A small network was trained on invented records. Each row is its activation on one of them, seen along a few directions.
Each row is followed by the record's values for the fields GUBO, GAFU, NEMIZ, NABES.
Not every record has every field; a missing one is written none.
The largest differences between rows may come from other fields.
In the rows, 500 means zero.
Random noise pushes rows far along 16 fixed directions. That doesn't count. These rows show it; they differ only by the noise:
[484 464 458 410 640 533 516 542 506 546 495 503 456 497 576 476 490 498
 639 616 482 477 600 577 529 553 540 350 706 389 491 508 389 667 442 564]
[225 347 390 439 595 393 584 532 658 733 543 360 568 378 569 428 444 367
 521 583 444 712 491 509 532 413 764 366 573 576 531 436 562 696 457 606]
[437 491 535 576 431 368 415 474 508 571 459 463 419 472 465 492 427 518
 399 373 481 494 495 519 439 510 434 492 470 556 511 518 387 505 510 519]
[354 574 637 584 582 508 555 446 538 665 472 242 366 471 399 508 501 538
 537 297 373 533 536 652 464 452 632 471 507 470 414 534 467 482 621 454]
[430 275 580 591 591 369 706 445 591 563 581 687 423 498 575 435 324 416
 524 455 534 551 622 630 461 477 524 448 688 432 518 456 301 466 499 515]
[275 446 628 624 707 467 650 455 391 433 521 524 331 453 569 481 521 504
 675 363 676 689 564 579 254 329 539 476 435 585 501 627 471 484 516 473]
[588 522 483 547 367 552 279 422 561 586 438 278 544 637 443 595 695 374
 363 601 458 647 309 540 464 492 499 822 422 574 232 558 372 402 659 524]
[548 460 400 501 429 434 266 410 423 531 429 521 423 400 475 356 415 622
 291 593 472 498 626 474 491 529 403 392 403 550 538 568 615 521 396 519]
[423 614 414 785 435 425 442 428 668 529 595 371 339 444 584 559 527 398
 533 188 475 410 374 551 455 520 659 617 561 482 308 394 372 261 616 669]
[657 457 533 496 659 576 535 589 582 502 492 550 590 578 554 524 472 568
 545 592 417 580 616 478 534 451 472 550 547 527 604 503 471 678 502 397]
[358 483 282 517 396 580 350 717 675 426 356 441 450 373 777 297 471 650
 555 609 632 710 513 337 332 526 567 677 274 805 606 463 488 581 545 638]
[481 385 465 478 445 369 511 519 679 541 413 505 538 457 414 642 422 546
 385 508 313 613 408 462 546 409 551 359 368 604 644 610 670 727 680 547]
[523 729 436 739 528 742 518 468 603 416 585 279 342 547 534 569 671 430
 668 405 590 489 373 511 509 358 715 701 423 539 271 377 574 300 573 570]
[646 573 454 667 515 727 460 573 564 402 528 487 300 515 606 524 426 527
 526 546 717 365 473 507 539 346 427 565 448 604 494 343 424 454 366 589]
[362 658 390 609 550 494 513 605 591 673 495 155 407 299 485 505 484 578
 559 257 275 344 539 583 621 561 731 381 577 452 602 408 736 621 551 483]
[687 449 388 606 528 468 417 581 557 435 556 640 469 543 572 468 449 528
 448 607 453 424 646 448 557 629 500 535 583 483 567 417 474 679 491 464]
[429 312 360 388 206 379 418 541 598 444 293 623 454 437 574 372 428 595
 413 671 454 611 495 507 405 710 442 519 450 535 540 626 440 500 711 633]
[569 557 298 454 377 359 316 461 670 480 435 577 491 612 421 569 597 404
 559 548 506 405 431 405 636 640 537 466 547 444 464 488 448 780 551 606]

[524 637 542 336 616 622 394 477 314 535 422 397 474 498 439 373 532 645
 549 647 451 465 667 497 515 516 447 367 518 444 442 553 501 553 351 444] => {GUBO: viten, GAFU: raso, NEMIZ: none, NABES: nat}
[441 546 439 483 496 396 240 643 267 458 505 497 642 338 774 487 459 611
 385 411 460 487 480 373 276 544 295 461 510 608 636 568 398 385 320 599] => {GUBO: para, GAFU: raso, NEMIZ: none, NABES: dufel}
[351 528 468 580 391 487 579 503 730 513 512 449 411 501 491 368 466 556
 571 371 413 596 526 456 455 629 779 654 405 517 404 403 474 406 764 538] => {GUBO: para, GAFU: raso, NEMIZ: mek, NABES: nat}
[609 523 494 418 509 622 413 700 642 526 478 508 643 520 646 471 386 639
 453 581 369 483 559 396 538 518 478 527 508 577 649 390 362 587 475 528] => {GUBO: para, GAFU: raso, NEMIZ: none, NABES: dufel}
[601 296 567 553 603 695 680 567 475 463 648 534 620 455 657 590 372 449
 353 725 529 673 390 517 499 123 462 505 447 652 579 435 635 302 396 550] => {GUBO: para, GAFU: raso, NEMIZ: none, NABES: nat}
[262 377 515 319 668 342 655 494 365 617 594 491 586 322 564 685 449 332
 619 426 501 447 378 635 493 411 492 117 791 316 570 599 490 587 334 669] => {GUBO: viten, GAFU: sel, NEMIZ: none, NABES: nat}
[417 328 423 323 342 373 527 569 510 402 432 651 661 324 591 589 401 558
 418 554 438 639 332 393 354 495 354 392 418 601 665 664 574 441 575 677] => {GUBO: none, GAFU: none, NEMIZ: mek, NABES: none}
[595 787 748 590 733 488 397 411 421 467 649 535 477 697 368 524 470 599
 511 307 399 497 630 249 460 342 538 286 379 575 397 437 326 578 354 474] => {GUBO: none, GAFU: none, NEMIZ: pitig, NABES: nat}
[551 604 429 487 431 703 311 531 419 468 399 333 299 435 457 433 530 617
 478 608 584 338 560 573 518 575 433 529 418 504 437 516 566 532 491 500] => {GUBO: none, GAFU: none, NEMIZ: none, NABES: none}
[610 560 420 564 452 493 510 508 595 433 383 513 505 490 444 493 546 594
 512 442 450 494 556 437 596 505 524 568 365 558 599 525 745 555 607 402] => {GUBO: viten, GAFU: raso, NEMIZ: pitig, NABES: dufel}
[439 556 508 449 438 477 470 517 395 582 441 400 542 373 521 359 441 617
 424 435 340 481 569 538 438 628 460 455 563 440 523 529 520 334 494 460] => {GUBO: para, GAFU: sel, NEMIZ: pitig, NABES: dufel}
[566 522 428 714 543 547 483 523 516 404 598 568 259 553 652 496 508 455
 584 467 634 317 544 580 493 582 585 588 622 437 371 366 333 419 526 582] => {GUBO: para, GAFU: raso, NEMIZ: mek, NABES: nat}
[635 720 407 373 705 729 356 658 535 482 567 412 582 550 751 636 545 476
 695 620 490 391 387 373 551 443 466 337 736 475 364 372 164 537 256 803] => {GUBO: viten, GAFU: raso, NEMIZ: pitig, NABES: dufel}
[509 492 517 522 460 419 329 533 448 554 487 431 499 392 605 562 456 550
 404 320 501 405 439 537 335 622 260 591 590 480 497 560 258 363 462 567] => {GUBO: para, GAFU: sel, NEMIZ: mek, NABES: nat}
[622 536 394 528 470 568 256 557 613 525 492 398 560 458 636 584 557 561
 434 453 343 480 441 496 442 616 496 686 500 513 449 555 417 468 634 568] => {GUBO: none, GAFU: none, NEMIZ: mek, NABES: none}
[410 314 600 503 431 394 733 697 449 479 503 596 628 577 605 409 490 414
 567 550 494 585 577 555 409 696 490 756 640 485 623 422 361 519 592 307] => {GUBO: viten, GAFU: raso, NEMIZ: none, NABES: nat}
[528 449 490 454 639 616 377 414 310 488 536 416 519 518 524 580 664 432
 426 697 569 611 425 564 430 333 485 486 400 551 417 667 633 497 423 510] => {GUBO: para, GAFU: raso, NEMIZ: pitig, NABES: nat}
[293 381 789 388 545 607 686 647 501 487 273 417 259 415 440 555 380 757
 570 448 482 623 535 686 255 441 450 363 313 588 648 765 411 630 813 465] => {GUBO: para, GAFU: sel, NEMIZ: mek, NABES: dufel}
[540 573 553 531 428 485 701 766 410 247 470 583 533 526 450 542 522 663
 591 510 347 561 548 336 418 683 505 529 423 532 665 517 647 665 698 340] => {GUBO: viten, GAFU: sel, NEMIZ: pitig, NABES: dufel}
[381 500 568 295 349 630 643 609 397 562 390 306 506 530 415 575 541 445
 564 733 521 547 302 582 534 490 469 450 550 487 389 501 426 457 537 591] => {GUBO: none, GAFU: none, NEMIZ: mek, NABES: none}
[445 506 525 604 409 507 531 687 271 328 503 503 408 454 591 490 533 564
 521 511 544 471 513 511 296 704 413 654 519 520 533 531 433 464 577 426] => {GUBO: none, GAFU: none, NEMIZ: mek, NABES: none}
[552 543 443 412 313 758 380 685 528 446 403 448 390 538 634 427 447 521
 460 788 722 409 394 453 529 496 382 582 439 608 458 349 266 457 380 689] => {GUBO: viten, GAFU: sel, NEMIZ: none, NABES: nat}
[433 409 560 382 357 396 521 593 502 516 455 578 555 527 466 505 441 522
 452 495 452 472 484 528 472 631 427 486 551 449 604 508 384 558 558 458] => {GUBO: viten, GAFU: raso, NEMIZ: none, NABES: nat}
[421 399 489 367 701 317 283 475 269 687 598 470 570 466 539 360 479 446
 364 673 393 587 708 479 415 669 494 283 749 421 387 539 256 720 262 542] => {GUBO: para, GAFU: raso, NEMIZ: pitig, NABES: dufel}
[597 377 534 594 547 613 609 400 494 448 562 617 460 460 583 514 402 534
 402 564 486 497 519 612 505 336 491 445 501 452 479 517 618 235 526 549] => {GUBO: para, GAFU: sel, NEMIZ: none, NABES: dufel}
[306 447 474 609 569 518 547 550 590 641 594 323 451 290 633 436 377 523
 441 366 480 569 488 539 433 402 642 452 489 599 472 397 496 379 437 601] => {GUBO: none, GAFU: none, NEMIZ: pitig, NABES: dufel}
[535 402 607 531 603 503 599 383 495 515 482 580 493 537 508 627 531 447
 557 391 516 483 483 698 493 393 463 521 575 408 529 638 497 417 597 415] => {GUBO: para, GAFU: raso, NEMIZ: mek, NABES: dufel}
[593 432 487 529 546 658 605 473 379 273 637 631 463 586 470 481 572 445
 513 835 619 661 496 418 447 412 608 533 399 528 365 489 644 460 510 502] => {GUBO: para, GAFU: sel, NEMIZ: mek, NABES: nat}
[323 364 559 646 639 255 661 379 347 438 682 717 478 563 515 429 586 296
 584 425 593 612 622 546 333 587 675 531 649 407 412 521 458 491 529 389] => {GUBO: para, GAFU: raso, NEMIZ: pitig, NABES: nat}
[484 587 590 574 628 554 667 554 598 549 493 459 432 582 410 360 460 605
 619 448 421 501 737 512 601 556 701 491 463 482 579 375 587 679 579 302] => {GUBO: viten, GAFU: raso, NEMIZ: pitig, NABES: nat}
[718 472 399 588 572 626 330 642 357 470 526 395 519 338 743 590 487 587
 358 594 421 351 498 605 457 545 319 578 634 498 543 507 489 367 410 525] => {GUBO: para, GAFU: raso, NEMIZ: pitig, NABES: dufel}
[580 572 465 410 415 457 389 489 397 449 421 600 430 492 464 406 437 626
 458 557 529 387 577 444 554 564 337 342 491 490 534 497 476 511 378 550] => {GUBO: viten, GAFU: raso, NEMIZ: mek, NABES: dufel}
[434 727 550 456 401 502 426 604 348 450 478 345 531 553 361 532 615 517
 554 428 543 492 412 359 400 593 425 620 401 579 466 481 437 542 475 438] => {GUBO: none, GAFU: none, NEMIZ: mek, NABES: none}
[536 546 444 524 599 644 595 447 497 484 536 474 461 523 532 472 575 425
 651 555 601 458 506 563 587 449 598 547 588 421 414 425 565 438 437 499] => {GUBO: para, GAFU: sel, NEMIZ: mek, NABES: nat}
[593 400 650 628 678 743 662 669 437 353 575 485 316 599 616 562 532 545
 559 728 523 619 540 595 352 431 587 592 481 556 379 515 377 507 704 475] => {GUBO: para, GAFU: sel, NEMIZ: pitig, NABES: nat}
[396 525 543 538 379 334 549 464 481 462 599 564 501 557 326 515 485 407
 411 447 476 540 448 359 504 497 634 418 362 517 472 454 587 546 520 486] => {GUBO: viten, GAFU: sel, NEMIZ: none, NABES: nat}
[503 460 590 299 618 654 744 421 551 514 407 458 533 434 484 617 465 581
 674 555 358 559 440 639 571 314 516 211 609 362 444 656 600 379 582 627] => {GUBO: none, GAFU: none, NEMIZ: pitig, NABES: none}
[520 577 394 530 434 570 600 557 670 320 398 548 595 403 689 606 561 556
 730 303 581 539 313 430 390 464 390 716 473 543 580 551 528 250 615 582] => {GUBO: para, GAFU: sel, NEMIZ: mek, NABES: dufel}

Which values does each new row have?
[387 426 450 450 580 567 516 648 482 521 532 456 468 530 537 254 509 529
 528 802 542 697 720 385 468 587 743 505 412 629 492 390 539 815 495 432] => {GUBO: none, GAFU: none, NEMIZ: pitig, NABES: none}
[356 699 388 558 369 392 208 414 603 460 411 450 409 513 501 441 616 518
 563 293 710 502 405 327 375 527 495 621 281 671 427 498 382 507 488 630] => {GUBO: para, GAFU: raso, NEMIZ: mek, NABES: nat}
[541 314 624 706 468 425 712 448 540 620 635 437 335 539 227 574 406 341
 243 579 422 475 562 668 618 526 664 526 501 453 445 376 652 640 670 319] => {GUBO: viten, GAFU: sel, NEMIZ: mek, NABES: dufel}
[567 537 439 531 373 614 407 601 534 515 392 370 425 590 526 462 580 436
 508 586 725 411 448 565 541 615 404 817 477 562 470 379 366 538 482 451] => {GUBO: viten, GAFU: raso, NEMIZ: pitig, NABES: nat}
[401 442 361 542 606 395 423 539 560 637 598 384 620 387 661 443 535 390
 487 503 438 602 508 462 452 572 619 568 652 534 437 426 436 541 437 572] => {GUBO: none, GAFU: none, NEMIZ: pitig, NABES: none}
[580 496 454 552 580 306 463 520 394 501 703 608 695 508 483 490 485 455
 396 533 332 505 602 308 539 599 526 420 612 469 522 419 532 616 354 424] => {GUBO: none, GAFU: none, NEMIZ: pitig, NABES: none}
[213 584 546 469 487 522 598 589 353 656 519 234 453 360 525 313 472 536
 524 442 414 541 568 568 447 570 666 456 553 507 487 400 528 410 445 459] => {GUBO: viten, GAFU: raso, NEMIZ: mek, NABES: dufel}
[643 524 549 709 597 585 546 509 440 549 644 399 453 568 504 485 550 471
 400 571 367 501 601 565 578 486 671 621 541 491 372 361 589 417 568 357] => {GUBO: viten, GAFU: raso, NEMIZ: mek, NABES: dufel}
[314 421 477 319 298 535 638 457 450 433 415 579 523 474 535 354 514 456
 633 606 648 594 426 539 430 556 460 538 555 414 452 525 444 231 522 611] => {GUBO: para, GAFU: raso, NEMIZ: none, NABES: nat}
[586 706 442 396 507 547 480 634 432 440 564 439 736 468 534 660 526 521
 540 465 374 382 343 306 639 414 436 369 548 498 643 410 650 503 287 567] => {GUBO: viten, GAFU: raso, NEMIZ: none, NABES: nat}
[397 364 554 448 275 347 531 370 614 479 474 741 344 544 446 554 296 383
 436 472 709 380 310 553 487 444 374 310 529 485 439 478 176 376 463 779] => {GUBO: para, GAFU: raso, NEMIZ: mek, NABES: nat}
[451 723 541 467 535 434 390 540 377 629 546 377 775 626 482 335 628 437
 543 445 542 648 545 278 474 506 457 754 484 634 491 352 379 513 238 316] => {GUBO: viten, GAFU: raso, NEMIZ: mek, NABES: nat}
[611 411 683 584 628 492 816 364 626 468 724 710 579 718 308 563 449 337
 525 522 471 601 581 474 582 390 649 538 560 408 418 404 480 546 555 345] => {GUBO: none, GAFU: none, NEMIZ: pitig, NABES: none}
[558 404 442 427 501 539 380 569 621 614 371 447 626 460 674 316 476 596
 488 570 393 627 611 560 427 658 449 713 559 513 481 539 321 443 561 502] => {GUBO: none, GAFU: none, NEMIZ: pitig, NABES: nat}
[584 668 461 476 604 454 497 590 416 428 634 463 806 547 447 697 669 447
 564 447 289 579 394 256 513 473 578 501 495 532 560 518 707 636 497 428] => {GUBO: none, GAFU: none, NEMIZ: mek, NABES: none}
[501 582 682 645 335 393 632 695 266 256 605 634 368 679 246 500 467 557
 420 515 541 432 603 302 415 675 499 548 294 598 598 387 492 757 587 236] => {GUBO: none, GAFU: none, NEMIZ: pitig, NABES: none}
[304 489 553 586 533 449 585 573 520 484 633 537 520 583 688 436 594 366
 658 408 568 645 480 475 299 559 689 699 563 536 371 426 234 399 561 537] => {GUBO: viten, GAFU: raso, NEMIZ: mek, NABES: nat}
[779 625 626 439 532 708 437 423 276 475 476 377 575 550 383 591 611 642
 366 625 289 472 522 558 538 461 322 513 477 408 401 626 636 275 495 389] => {GUBO: viten, GAFU: raso, NEMIZ: mek, NABES: dufel}
[543 514 559 522 619 563 300 356 569 726 505 294 448 383 412 427 348 633
 246 474 346 569 620 516 505 389 505 372 374 579 398 503 519 460 398 549] => {GUBO: none, GAFU: none, NEMIZ: mek, NABES: dufel}
